A small network was trained on invented records. Each row is its activation on one of them, seen along a few directions.
Here are examples, each followed by its value of one field, Y.
The word none means that the record has no Y.
The largest differences between rows may come from other fields.
In the rows, 500 means zero.
Strong random noise was added to every row along 8 fixed directions; ignore it. To show where, here is one row again and again, with new noise each time:
[780 665 542 612 599 168 424 738 298 554 748 666 371 264 127 513 559 384
 519 301 332 529]
[731 581 422 368 875 380 438 488 442 476 568 276 525 616 428 603 455 497
 261 534 546 487]
[437 452 401 752 327 622 425 540 446 545 294 392 553 677 515 583 615 526
 355 467 487 552]
[453 472 492 683 441 530 532 583 609 518 414 769 564 445 221 582 848 412
 543 421 503 462]
[470 388 639 604 536 371 504 593 513 526 591 678 523 665 563 571 600 350
 596 568 426 468]
[649 567 384 472 579 575 460 398 413 498 392 294 505 478 307 560 545 566
 358 390 510 503]
[686 402 497 397 739 625 413 320 670 653 534 437 516 505 384 689 716 405
 418 536 528 382]
[387 445 512 637 514 462 567 600 583 423 435 673 622 657 510 544 676 434
 486 577 561 484]
[794 418 648 397 534 548 502 262 390 593 679 342 457 472 456 585 538 424
 566 503 304 374]
[561 446 444 557 396 619 463 386 494 495 497 317 549 524 849 438 394 541
 372 643 603 499]

[820 539 700 331 719 155 726 431 393 287 857 576 573 389 604 381 381 379
 526 686 564 355] => y1
[448 488 517 557 448 476 386 606 473 607 483 477 416 532 474 531 417 526
 462 450 450 570] => y11
[238 370 528 539 293 565 633 399 396 387 172 512 509 635 541 431 441 592
 657 392 619 575] => y7
[532 265 668 171 534 650 400  62 384 727 328 272 244 545 418 581 314 520
 874 259 369 489] => y15
[690 480 525 502 570 349 487 535 521 615 691 634 440 198 445 468 511 432
 465 526 653 477] => y2
[293 559 461 469 326 564 545 556 615 445 390 746 437 232 380 322 436 599
 659 402 608 565] => y8
[624 473 531 341 642 531 619 352 444 405 515 246 589 686 420 587 493 593
 344 611 491 423] => y10
[464 467 685 476 297 413 669 360 233 358 439 607 449 403 249 410 458 523
 851 308 356 483] => y5
[315 353 554 608 183 640 697 378 519 364 321 588 666 535 559 444 639 530
 584 591 592 453] => y6
[198 311 595 465 460 508 481 478 565 582 375 635 436 645 704 490 406 475
 754 504 571 558] => y2
[429 637 342 504 532 458 617 571 451 249 366 493 597 496 561 331 386 610
 389 505 692 565] => y15
[471 417 521 460 486 585 436 439 699 587 565 616 473 368 709 464 469 470
 521 627 641 475] => none
[399 478 467 328 469 612 608 312 505 350 316 370 553 530 535 392 354 650
 526 525 650 516] => y8
[585 661 450 590 411 445 657 522 145 264 374 238 600 697 332 488 489 617
 370 401 327 532] => none
[699 541 483 307 722 480 690 297 382 343 366 331 546 456 120 554 572 592
 396 395 616 441] => y7
[603 505 451 580 527 455 393 534 469 608 483 482 408 394 328 557 513 540
 382 417 592 509] => y13
[538 505 404 698 289 620 476 549 534 544 510 348 569 510 745 479 501 526
 256 668 541 507] => y9
[595 514 611 474 237 678 797 328 382 303 553 430 630 445 409 433 583 599
 535 578 314 370] => y3
[361 286 530 566 501 554 250 481 469 747 297 413 351 774 640 660 448 411
 608 370 426 577] => y3
[423 474 549 347 702 484 513 521 678 583 513 623 473 516 302 601 586 478
 529 515 524 473] => y9
[419 521 554 454 349 601 571 498 610 528 522 758 443 222 170 454 640 557
 714 370 430 471] => y10
[826 555 525 735 333 415 380 577 343 652 797 481 434 244 452 501 538 407
 389 488 343 465] => y5
[662 618 518 412 733 142 372 629 184 539 626 328 344 518 421 497 210 485
 476 346 434 624] => y6
[595 531 506 582 670 306 414 683 490 581 591 597 440 500 285 607 571 445
 403 452 518 495] => y13
[493 344 610 707 218 561 456 461 480 634 465 563 471 506 505 539 602 421
 583 476 417 482] => y1
[363 559 402 615 300 617 422 625 566 599 356 601 403 306 203 496 551 679
 435 344 565 578] => y11

Here are new rows. What is Y for each?
[367 388 507 456 515 539 383 458 607 676 432 622 377 407 542 503 478 468
 687 416 595 545] => y2
[367 385 561 549 397 549 405 484 522 614 415 579 418 552 589 520 453 476
 623 461 484 537] => none
[525 628 451 550 528 309 529 686 482 398 612 662 540 314 382 402 514 476
 461 500 589 543] => y6
[470 566 522 429 584 324 722 554 446 230 499 537 611 585 504 383 408 552
 468 602 602 491] => y8
[419 527 570 407 543 429 461 504 570 528 569 792 371 300 537 409 507 365
 878 338 451 495] => none
[347 435 519 494 817 317 324 716 706 656 436 771 432 654 255 682 623 362
 533 415 576 554] => y1
[168 310 575 302 840 534 533 367 730 432 264 654 587 921 644 625 604 347
 765 536 599 452] => none
[281 257 487 498 370 740 480 352 673 608 316 480 568 595 624 573 549 533
 474 599 630 499] => y6
[326 461 618 512 483 408 457 692 651 545 721 777 443 527 714 441 431 431
 684 618 431 513] => y10
[717 658 573 614 450 404 574 633 273 432 732 359 553 644 362 579 570 489
 365 545 129 444] => none
[562 512 373 366 597 539 198 409 456 771 474 303 234 303 592 480 225 544
 529 320 576 617] => y2
[374 349 562 563 413 522 395 461 424 651 398 402 403 709 721 556 405 469
 599 447 468 564] => y7
[209 466 427 475 679 401 522 676 692 449 399 694 573 646 524 513 484 486
 434 586 693 568] => y9
